A small network was shown many inputs. Here are its activations along a few directions, one row for each input.
Each table varies a few parts of the input and shows all the possible inputs, shuffled.
Descriptions start from the smaller parts, as in this example, which fits no table here: one of 4 places along a line, together with either a single point or one of 9 places around a ring or (one of 3 separate values, together with one of 8 places around a ring).
Shared parts are said once, and a part with two or three values counts as separate values.
(in the rows, 128 means zero)

Other details of the inputs shift rows strongly along three fixed directions, in all tables alike. That doesn't count.

A family of inputs:
x1: [143 119 110 104 158 210 137  79 102 104 121]
x2: [ 97 137  68 156 186 177 109 152 101 154  69]
x3: [131 127 186  39 103 124 169  88 172  34 168]
x4: [150 190 182  89 126 169 135  95 150 112 181]
x5: [151 155 125 204  93 141 123 154 165 176 109]
x6: [101 102 115 170  92  76 134 170 199 124  85]
x7: [108 167 112  99 164 146  62 118  50 114 139]
x8: [101 150 142  47 155 139  59 101  70  91 167]
x9: [176 141 209  70 103 121 137  86 125 133 204]
x10: [121 143 173 145  92  96 147 122 178 126 145]
x11: [177 139 204 138 109 160 112 100 143 147 184]
x12: [123 108 101 165  89  63 141 168 192 141  83]
x13: [130  97  51 173 144 151 109 140  93 186  88]
x14: [127 152 158 117  97  93 155 119 152 136 162]
x15: [ 83 119 122 173 103  70 143 175 189 136  77]
x16: [ 65  29 114  98 160  69 132 134  92  60  99]
x17: [183 138 171  96  83 138 133  77 132 132 206]
x18: [ 51  40 103  91 142  84 131 134  97  79  96]
x19: [133 110 163  50 179 175 107  94  82  69 162]
x20: [171  99  92 155 159 175  99 105  63 175 135]
x21: [168 161 201 132 122 140 129 107 129 170 172]
x22: [142 140 180 160 118 113 128 134 165 147 135]
x23: [130 170 135 168 107 101 145 154 161 194 118]
x24: [122 203 111 154 146 123 140 191 190 169 107]
x25: [146 171 149 125 111 149 157 139 173 117 110]
x26: [107 151 142 106 156  64 148 178 197  85 109]
x27: [133 141 179 135  90 121 135 130 148 129 148]
x28: [120 204 162 121 148  80  88 145 159 122 137]
x29: [108 125  95 158  97  49 150 176 183 148  86]
x30: [138 145  91 137 213 191 104 138  68 157 130]
x31: [169 178 105 209  88 111 143 164 172 204 100]
x32: [143  91 184  68  69  92 139  80 161  55 194]
x33: [130 158  85 122 182 209 101 129  54 146 129]
x34: [102 185  95 157 133  79 159 211 188 132  87]
x35: [141 135  94 129 173 238 114 105  81 156 104]
x36: [147 164 192 107  96 138 143  84 128 143 193]
x37: [165 150 188 130  84 163 121 105 132 141 178]
x38: [114  97 103 110 174 151 134 131 117  85  86]
x39: [129 125 112 185  82  73 146 169 191 135  84]
x40: [187 184 138 168  99 154 125 124 122 206 154]
x41: [126  97 133 110  78  55 153 122 183  85 138]
x42: [127 154  78 131 194 203 111 119  62 150 144]
x43: [ 96 114 119  75 149 139 128 138 105  60 114]
x44: [162 104 189 105  88 103 127 103 170  98 169]
x45: [176 148 176  90  87 130 134  77 127 136 212]
x46: [ 84  19  83  95 120  88 119 128 113  64  96]
x47: [125 161  80 140 193 203 111 118  71 155 129]
x48: [161 189 119 179 117 170 160 149 185 162  73]
x49: [122  78 145  98 122 163 112  74  86  89 178]
x50: [119  92 160  79 121 153 121  94  59 102 165]
x51: [145 199 125 202 100 103 154 169 161 210 102]
x52: [125 158  84 127 189 214  96 132  74 172 122]
x53: [118 102  85 165 176 129 121 140  73 167  99]
x54: [140 126  85 148 155 176 118  95  48 179 140]
x55: [ 81 167  60 161 188 127  72 141  76 139  94]
x56: [131 104 102 171 147 212  87 113  76 184 124]
x57: [ 83 128 127 150 104  58 155 168 178 136  89]
x58: [ 83  17  94 121 146  75 118 140 119  54  89]
x59: [ 99  28  75  96 110  77 132 134  93  56  99]
x60: [132  89 190  68  70  99 135  86 164  50 196]
x61: [ 52  53  89 117 146  77 142 130  97  70  96]
x62: [140 136 152  90 113 148 156 121 181  88 111]
x63: [140  51 115 105 129 102 115 114 107  90 131]
x64: [137 112  76 168 188 180 136 137 119 135  48]
x65: [ 54  57  87 104 133  71 147 147  80  69  87]
x66: [167 175 149 146 107 142 135 122 133 207 151]
x67: [121 150 107 172  99  59 163 180 162 156  85]
x68: [194 154 176 131 113 131 123 106 134 172 181]
Each input here is: one of 4 separate values, together with either a single point or one of 5 places along a line or one of 11 places around a ring.
Q: The inputs of x51 and x23 match in every part but the choice among 4 separate values. If x34 is changed in the same way as x51 into x23, which row does it become?
A: x24
Q: The inputs of x47 and x26 match in every part but the choice among 4 separate values. If x60 is changed in the same way as x47 into x26, which row does it become?
A: x58
Q: Change only the place on the ring of 11 in x63. List by row number the other rows that result.
A: x9, x11, x16, x20, x21, x22, x44, x53, x58, x68
Q: Start at x34 and move only the place on the line of 5, one step at a time. The first step leads to x33. Which rows follow, in order?
A: x43, x25, x48
Q: Change only the choice among 4 separate values in x29. List by row number the other rows that result.
A: x40, x45, x68
